Each row below holds a small network's activations on one record, seen along a few directions.
Here are examples, each followed by its value of one field, Nopu.
Records without Nopu are marked none.
The largest differences between rows may come from other fields.
Strong random noise was added to every row along 2 fixed directions; ignore it. To show where, here is one row again and again, with new noise each time:
[ 57  13 -70 170  78  53 -84 -58 166  33 -81  33  57  14 -68 102  38]
[-141 -133  212  124  136  -50  107   71 -197  116  -95  125  260  267
 -162 -186  112]
[-277  185   43  144 -276 -101  320   58  156 -226  298 -388   76  -49
 -416  -49 -167]
[-262   94  110  135 -170  -98  286   73   36 -135  201 -255  139   51
 -362 -109  -92]

[  20 -265  191   63  330   62 -129  -25 -169  258 -319  342  196  236
   62 -109  236]  z15
[-182  369 -121  -36 -502  -61  317    4  302 -369  494 -611 -250 -268
 -298   62 -341]  z13
[  20  125 -199  207  -59   79  -95 -126  452  -99   76 -191  -83 -240
 -105  268  -79]  z10
[-324  -38  235  -80  -95 -200  330  156 -368  -75  196 -126  160   85
 -144 -253 -101]  z3
[ -64 -142  214 -222   17 -117  115  152 -527   62    1  184   67  300
  139 -345   56]  z11
[ -51 -107  118  310  244   95 -108 -108  269  166 -216   90  205  122
 -218   84  177]  z1
[ 215  -92 -162  -42  134   90 -304  -76   44   74 -192  251 -108 -100
  323  153   68]  z7
[  43   38   -9 -104  -36  -11   16  -11  -78  -13   71  -42 -117   -3
   88  -18  -52]  z13
[ 258  -54 -126  231  219  219 -322 -191  398  151 -297  185    7   27
   10  198  190]  z15
[-193 -254  314  -72  142  -50  111  136 -451  198 -148  253  205  321
   -9 -327  131]  z8
[ 122 -123   15  118  195   92 -171  -24   27  109 -263  280   92   86
   34   56  166]  z7
[ -97   11   89  217    3   56   87  -49  251   13   34 -127  125   64
 -305  -38   58]  z6
[-126  169  -47 -256 -364 -119  217   97 -132 -238  337 -279 -214 -118
   27  -91 -244]  z11
[ 190  186 -297  112  -79  122 -135 -163  439  -80   64 -178 -173 -250
  -31  284  -78]  z6
[ 128  105 -195  130   -1   50 -115 -102  276  -81   15  -88  -83 -166
  -12  227  -48]  z3
[-408  116  230  -27 -337 -177  477  148  -61 -222  406 -412   68   44
 -409 -264 -186]  none
[ 474  195 -478 -335  -30   87 -364  -83   25  -23  -57   80 -451 -335
  615  383 -147]  z12
[-116  -55   92   60   11   45   50   21    0   67  -22   15   42   94
 -104  -75   22]  z9
[-159   40   56  163  -93  -28  138   -8  173  -68  151 -193   98   22
 -249  -60  -23]  z10
[ 101  130 -190  128  -80   99  -83 -159  459  -80  121 -218 -127 -208
  -81  187  -50]  z6
[ 136 -165   31  228  308   97 -269  -88  152  178 -371  332  196  142
  -15  132  241]  z14
[ 310  435 -556 -207 -372   53 -137  -94  466 -321  311 -395 -572 -612
  274  480 -356]  none
[  52   33  -53 -281 -109  -26   51   49 -230  -20  129  -28 -211  -38
  228  -80 -119]  z5
[  40 -362  255   93  487   36 -214  -58 -209  381 -376  443  271  322
  147 -127  323]  z1
[-199  271   22 -497 -482 -250  446  225 -442 -309  518 -450 -315 -199
  117 -198 -384]  z4
[ 196  215 -279   16 -128  122 -139 -135  374 -118   70 -184 -303 -248
   76  267 -139]  z4
[ 119   20 -141  117   59  169 -183 -108  292   73 -116   47 -101  -72
   24  187   27]  z9
[  63  101  -81 -163 -140  -22   38  -22  -20 -105  191 -165 -238  -99
  135  -28 -119]  z4
[ -46  151 -175   92 -186  -18  -46  -84  384 -200  155 -247  -96 -246
  -96  212 -124]  z14
[ 202  -79 -106   28  179  121 -267 -131  159  114 -198  168  -62  -59
  185  140  106]  z15
[   4 -189  136 -212  163  -34  -35   61 -443  206 -134  271   46  241
  247 -200   95]  z12
[-180  129  -32   13 -253  -11  152   27  149 -164  186 -255  -77 -112
 -206    5 -148]  z8
[ 192 -174  -52   64  302   78 -308 -102   41  197 -253  295   20   15
  267  115  151]  z3
[ 149  -75  -45 -241   66   10 -115   22 -297   78  -42  182 -180   21
  386  -64  -14]  z2
[ 395 -235 -109  -18  450  204 -490 -131  -92  384 -507  573   -9  199
  446  128  260]  z12
[ 127  -51   -5  -97   57   30  -61   14 -183   57  -43  136  -89  108
  196  -99   30]  z2
[  92   95 -131  -96 -127   36  -63   -4   41  -72   39  -18 -168  -46
  109   60  -91]  z11
[-178  133   59 -284 -355 -166  333  142 -281 -238  415 -307 -178  -44
   11 -259 -239]  z2
[-299  157   30  252 -235  -55  192   -3  373 -232  179 -343  105 -106
 -471   99 -119]  z14
[  23 -133   37  139  244   56 -116  -23  -77  163 -224  228  160   99
   31   45  104]  z10
[-117  -94  156  297  197   58  -33  -86  230  123 -161   37  226  115
 -268   50  140]  z1
[  98  118 -227   41 -102  116 -141  -93  326  -78    6  -95 -200 -214
   30  227  -90]  z8
[  94 -107  -45  -32  140  102 -181  -43  -23  161 -144  189  -73   12
  208   42   51]  z9
[-244  279  -12 -137 -466  -98  404  108   17 -304  467 -499 -179 -131
 -259 -108 -316]  z5
[ 121  -19  -43 -190   29   14  -81  -25 -144   63   11   66 -178   -9
  266  -14  -22]  z13
[ 329 -168 -173  190  352  231 -490 -151  228  227 -463  450   -1   19
  247  267  230]  z7

Which value of Nopu does each new row have?
[-248  -61  179   64  -75  -64  181  106 -114  -48   47  -32  145  113
 -216 -167   11]  z7
[ -46 -163  205 -275   95  -62   98  205 -593  194 -104  256   43  221
  241 -267   52]  z9
[  55   -2  -30 -322  -45  -30   25  123 -359   62   27   74 -177  -68
  335  -51  -94]  z9
[ 199   65 -254  309  130  185 -318 -203  588   17 -157    5  -71 -205
  -17  395   40]  z3
[ 41 -18 -47  10  10  19 -54  25 -68  -5 -76 104   3  14  43  21  17]  z7
[ 144  122  -96 -311 -102  -33   19   79 -263  -43   66  -29 -255  -92
  313    3 -141]  z4
[-101   20  102  199   56    1   80  -40  149   12  -18  -92  156   78
 -289   14   48]  z1
[-117  -46   94 -171  -92 -122  149  137 -373  -54   91   34   27   68
   65 -197  -47]  z7
[  30  234 -208 -241 -383  -64   96   18   55 -279  351 -311 -336 -229
  111   33 -254]  z11
[ -60  -57  115  209  116    6   21  -17  115   30  -73   30  181   80
 -200    5   86]  z3
[-210   69  171  112 -122  -68  288   23   97 -104  215 -272  122   16
 -385 -125  -32]  z6
[ -29  -76  121 -194   26  -54   65   58 -326   61   27   60  -68  113
  165 -185  -12]  z4
[ 328 -199  -97 -141  289   66 -338  -30 -285  191 -309  468  -51   79
  477   28  167]  z7
[-317   95  232   84 -231 -110  401   80   45 -189  257 -342  141   49
 -490 -201  -66]  z15
[ 250  138 -189 -493 -149  -73  -26   66 -333  -64  181  -43 -406 -185
  527    8 -171]  z13
[  20   44  -94   33  -69   -9  -21  -66  173  -60  142 -128  -54 -102
   25   36  -49]  z10
